These are the activations of a small neural network, seen along a few directions. Each row is one input.
Each table varies a few parts of the input and shows all the possible inputs, shuffled.
A made-up example of a description, with smaller parts first: ring(5) and (point or ring(9) or (values(2) and line(6))).
Shared parts are said once, and a part with two or three values counts as separate values.
In the rows, zero is written as 128.

Other details of the inputs shift rows strongly along three fixed directions, in all tables alike. That doesn't count.

Table:
x1: [143  99 114 124 129 173  83 133 143 134 126 140 115 103  90]
x2: [154  93 160 137 134 143 118 178 124 121 121 109 118  85 118]
x3: [153  82 148  92 117 167  66 154 161 127 143 155 156 122  98]
x4: [ 84 158 112 160 156  91 170 140 128 135  98  82  69  92 166]
x5: [154  95 116 113 125 170  82 136 130 127 140 145 130 111  84]
x6: [ 85 138  98 101 140 113 104 114 159 130 140 130 106 143 130]
x7: [ 99 147 146 122 116  84 159 120 124 122 140 127 121 148 179]
x8: [ 88 137 142 137 141  90 149 145 142 128 118 100  86 110 173]
x9: [103 127 139  97 124 103 116 134 152 123 145 135 131 147 153]
x10: [ 95 133 103 106 125 112 108  94 151 136 150 160 128 160 153]
x11: [164 110 149 157 147 143 133 164 111 121 106 101 132  97  99]
x12: [149 164 145 115  78 108 165  61  89 119 159 181 210 220 148]
x13: [151 117 136 149 145 153 125 156 120 123 103  98 112  91  88]
x14: [143 111 126 132 153 141 116 168 131 129 112 105 125  95 108]
x15: [149  89 112 107 133 165  79 148 142 135 138 148 139 107 103]
x16: [ 81 153 118 145 156  89 148 123 148 133 109 102  93 129 160]
x17: [103 176 131 158 128 100 182 104 112 127 102 102 108 141 149]
x18: [ 98 123 129  94 113 114 104 116 159 132 152 157 127 150 160]
x19: [ 95 131 103 110 123 118 110  98 153 134 150 146 107 148 140]
x20: [ 80 151 114 132 155  85 146 128 144 125 126  93  83 128 149]
x21: [ 99 131  91  88 124 116 100 112 148 134 158 156 127 146 145]
x22: [ 81 149 114 148 151  90 154 122 137 130 121  93  68 115 157]
x23: [150  90 118 106 123 163  77 131 140 128 155 151 132 121  91]
x24: [160  99 136 127 125 169  95 137 136 126 129 133 141 117  79]
x25: [140 121 147 181 157 146 147 163 128 129  81  72  85  72 101]
x26: [138 114 126 136 151 143 115 160 128 121 115  99 107  96  93]
x27: [ 98 131  98  82 127 120  94 108 161 137 152 160 147 163 140]
x28: [ 94 148 112 130 147 108 138 125 148 139 111 115 112 128 154]
x29: [142 100 128 144 150 143 111 155 130 128 119 114 110  91 111]
x30: [ 85 155 116 144 165  86 161 146 136 131 103  83  90 110 161]
x31: [ 93 144 100  99 131 109 116 114 154 134 138 139 127 148 143]
x32: [113 153 132 133 125 100 152 101 123 127 129 132 142 161 151]
x33: [195 127 151 139  75 174 145  91  84 133 129 179 205 159 113]
x34: [180 153 169 199 113 134 211 131  46 115  92  90 133 108 117]
x35: [153  84 111 103 136 165  73 155 141 132 143 146 140 105  98]
x36: [ 92 161 113 133 150  84 162 138 128 126 117  95 101 124 157]
x37: [196 124 193 138  84 146 161 133  80 113 129 144 197 151 117]
x38: [143 177 136 120  70 120 173  57  94 128 142 180 203 208 151]
x39: [152 110 134 161 144 156 133 159 118 136  97 105 115  78 113]
x40: [201 157 175 179  91 148 204 117  53 119  96 123 187 136 113]
x41: [ 94 139  96 113 130 118 117 112 150 139 133 141 111 131 150]
x42: [142 112 130 160 146 156 124 154 121 129 100  97  91  75  97]
x43: [193 145 180 202 112 130 213 129  44 115  96 102 157 119 127]
x44: [150  87 119  96 132 161  68 146 150 123 153 142 137 123  78]
x45: [133 158 132 117  85 102 165  72  89 118 168 162 165 196 149]
x46: [ 98 127 105 107 130 111 107 105 148 133 151 151 123 151 148]
x47: [167  88 110  90 112 175  69 138 132 130 158 171 162 124  89]
x48: [ 92 126 128  84 118 111  97 119 173 130 150 154 132 159 154]
Each input here is: values(2) and line(4) and (point or ring(5)).
The inputs of x19 and x45 match in every part but the line(4) part. If x18 is changed in the same way as x19 into x45, which row does it become?
> x2
The inputs of x6 and x17 match in every part but the line(4) part. If x42 is changed in the same way as x6 into x17, which row does it become?
> x1
Start at x38 and move only the line(4) part, one step at a time. The first step leads to x31. Which rows follow, in order?
> x40, x36
Change only the values(2) part in x16. List by row number the other rows that result.
> x10
Change only the values(2) part in x39. List by row number the other rows that result.
> x27
Start at x26 and move only the ring(5) part, one step at a time. The first step leads to x44. Which rows follow, in order?
> x11, x14, x36
Change only the line(4) part in x20. List by row number the other rows that result.
> x24, x25, x44

Table:
x49: [103  91  72  63 133 151  37 122 181 135 178 166 110 132 102]
x50: [157 128 181 159 117 130 168 156 107 124  99 110 143 107 143]
x51: [ 98 121 103 140 173 130 113 165 153 132 101  79  63  73 113]
x52: [165  97 126 112 110 187  82 128 138 137 128 164 163 122  89]
x53: [158 173 139 161 104 121 195  86  75 125 116 132 175 168 129]
x54: [ 97 158 114 136 137 100 151 100 135 133 122 124 119 152 152]
x55: [154 170 151 163  97 122 192  81  79 123 116 132 166 170 129]
x56: [169  95 167 125 115 151 112 150 124 122 132 143 161 125 115]
x57: [ 91 117  74  88 154 122  74 130 164 135 151 140 105 127 122]
x58: [163 127 171 141 108 131 156 143  98 115 123 121 155 128 123]
x59: [161 145 146 173 121 140 174 130  81 122 101 104 126 109 110]
x60: [167  89 127 128 119 177  91 129 127 133 138 153 142 113  91]
x61: [ 87 149 116 147 152  99 151 123 135 132 109 100  89 120 155]
x62: [ 94 141 128  69  97  85 114  89 146 120 183 176 160 206 169]
x63: [165 131 177 155 117 129 169 153  94 115 110 104 141 115 125]
x64: [159 102 112 116 133 171  89 138 128 132 131 141 147 116  83]
x65: [ 99 142  96  90 104 108 113  73 135 130 176 172 137 184 148]
x66: [165 110 135 133 116 168 110 124 115 127 126 141 150 126  88]
x67: [159 111 139 164 139 166 129 159 119 133  89 108 112  73 103]
x68: [ 99 123 125 119 160  96 124 168 148 125 126  96  98 104 148]
x69: [ 85 168 148 132 123  58 182 113 119 118 135 111 118 162 190]
x70: [ 94 117 140 131 158  96 125 166 156 126 119  95  88 100 156]
x71: [ 96 147 100  99 115 104 118  84 134 128 159 157 131 173 146]
x72: [155 121 165 114  94 136 133 126 119 125 137 158 178 148 141]
x73: [ 97 144 115 153 144 109 154 132 134 137 108 100  81 100 157]
x74: [160  94 138  88 114 150  83 145 137 123 157 162 175 143 107]
x75: [ 96 142 103 116 134 122 117 113 159 141 125 136 119 138 141]
x76: [ 86 160 113 137 135  88 157 101 125 129 127 122 105 146 167]
x77: [170 102 122 148 136 167 117 147 110 130 119 121 128  91  88]
x78: [ 92 123  98 142 182 126 110 166 165 134  98  73  56  71 108]
The inputs of x75 and x78 match in every part but one. If x50 is changed in the same way as x75 into x78, which row does it become?
> x63
What do these inputs look like to the network?
> line(5) and (values(2) or line(4))
List by row number the other rows that have the line(5) part in common with x61.
> x54, x56, x60, x70, x76
Start at x53 and move only the line(4) part, one step at a time. The first step leads to x64. Which rows follow, in order?
> x57, x77
Change only the line(5) part in x68. List by row number the other rows that result.
> x58, x69, x70, x72
